A small network was shown many inputs. Here are its activations along a few directions, one row for each input.
In each table, some parts of the input vary, and every possible input appears once, in random order.
Descriptions start from the smaller parts, as in this example, which fits no table here: ring(5) and (point or ring(11) or (values(2) and line(6))).
Shared parts are said once, and a part with two or three values counts as separate values.
In the rows, 128 means zero.

Other details of the inputs vary at random and push rows far along two fixed directions, the same in every table; ignore that.

Table:
x1: [114 119 111 118 145 155  99 113 149 136 103 148 128 136 173 166]
x2: [122 120 113 145 149 158 128 115 152 143 124 158 126 144 168 146]
x3: [119 123 120 125 147 141  99 107 139 140 106 144 136 134 150 159]
x4: [139 130 151 110 115  69 116 122 118 110 139  99 170 139  70 106]
x5: [110 119 112 130 141 146 110 130 134 130  84 149 114 147 183 176]
x6: [112 112 104 157 139 179 158 151 135 149 121 163  84 121 196 142]
x7: [138 128 134 122 126 124 127 124 131 139 154 114 131 109 112 106]
x8: [116 110 103 181 142 178 182 146 137 151 139 160  77 114 177 121]
x9: [137 147 142 102 130 111  96 116 122 142 127 114 139 121 124 129]
x10: [133 155 137  74 130  98  75 124 107 130  95 111 138 124 135 156]
x11: [125 146 145  59 136  90  25 102 120 127  71 110 165 141 136 194]
x12: [147 139 133  56 113  70  39  97 104  95  76 113 142 153  92 163]
x13: [125 135 117 142 136 166 142 148 134 142 122 140 101 123 155 141]
x14: [121 122 118 141 135 147 139 147 127 142 120 141  95 122 167 139]
x15: [115 110 103 193 141 188 194 135 153 133 145 162 105 137 145 117]
x16: [116 157 138  57 116 109  39 118 115 101  65 104 154 140 131 198]
x17: [123 127 125 147 128 146 143 133 140 122 124 136 129 143 126 135]
x18: [140 137 130 162 121 150 181 144 134 131 165 129 114 118 113  91]
x19: [119 130 118 108 145 161  89 124 132 157  98 146 115 118 183 166]
x20: [117 123  94 178 147 208 175 147 146 152 128 166  76 115 181 138]
x21: [140 118  90 120 140 156 115 124 127 136 103 164  73 133 161 141]
x22: [125 130 136 133 117 132 137 129 130 111 130 124 148 136 109 127]
x23: [131 121 143 122 118  96 134 123 122 112 142 116 161 135  91 107]
x24: [117 118 104 136 145 167 144 143 135 151 118 158 101 118 182 139]
x25: [140 144 142 116 104 113 133 140 118 114 149  94 134 110  86 108]
x26: [149 134 156 122 113  74 149 134 112 122 170  93 149 113  60  72]
x27: [143 111 151 194 106  97 218 132 133 105 207 112 145 137  58  34]
x28: [109 117 112 127 130 143 118 131 132 119 102 142 117 140 169 161]
x29: [130 147 138 105 117 133 107 139 116 124 113 114 129 115 127 145]
x30: [117 128 120  94 129 115  94 120 127 116  99 127 142 138 141 159]
x31: [136 145 147  84 130 100  72 116 117 143 113 105 144 120 119 145]
x32: [122 128 116 130 151 159 113 120 135 159 117 145 109 112 164 147]
x33: [131 143 133  74 120  97  83 129 109 123 108 102 137 114 121 147]
x34: [119  99 116 201 129 153 203 133 144 129 163 151 108 135 127  89]
x35: [136 141 147 133 115 111 137 125 127 103 142 109 154 143  87 112]
x36: [150 127 156 171 104  92 202 141 119 115 203 100 130 114  61  39]
x37: [122 106 118 155 142 159 147 119 152 143 139 157 132 138 153 127]
x38: [131 135 162  92 100  64  91 117 103  96 117  89 171 136  81 130]
x39: [141 119 132 167 125 116 196 135 126 135 186 121 124 107  81  56]
x40: [117 118 109 139 130 157 143 147 129 137 126 141  89 117 173 139]
x41: [146 135 159 118 109  62 134 117 116 101 161  93 176 138  52  82]
x42: [136 121 143 139 117  84 151 119 120 111 162 109 162 128  59  81]
Each input here is: values(2) and (point or (line(4) and values(5))).
Q: Changing only the values(2) part turns x29 into x22. The same change can be made to x33. Which row results?
A: x30
Q: Changing only the values(2) part turns x4 into x26. The same change can be made to x12. Which row results?
A: x21
Q: Change only the line(4) part in x39. List by row number the other rows that result.
A: x8, x20, x32
Q: Change only the values(5) part in x34. List by row number the other rows that result.
A: x5, x27, x28, x38
Q: Change only the values(2) part in x13. List by row number the other rows that result.
A: x17
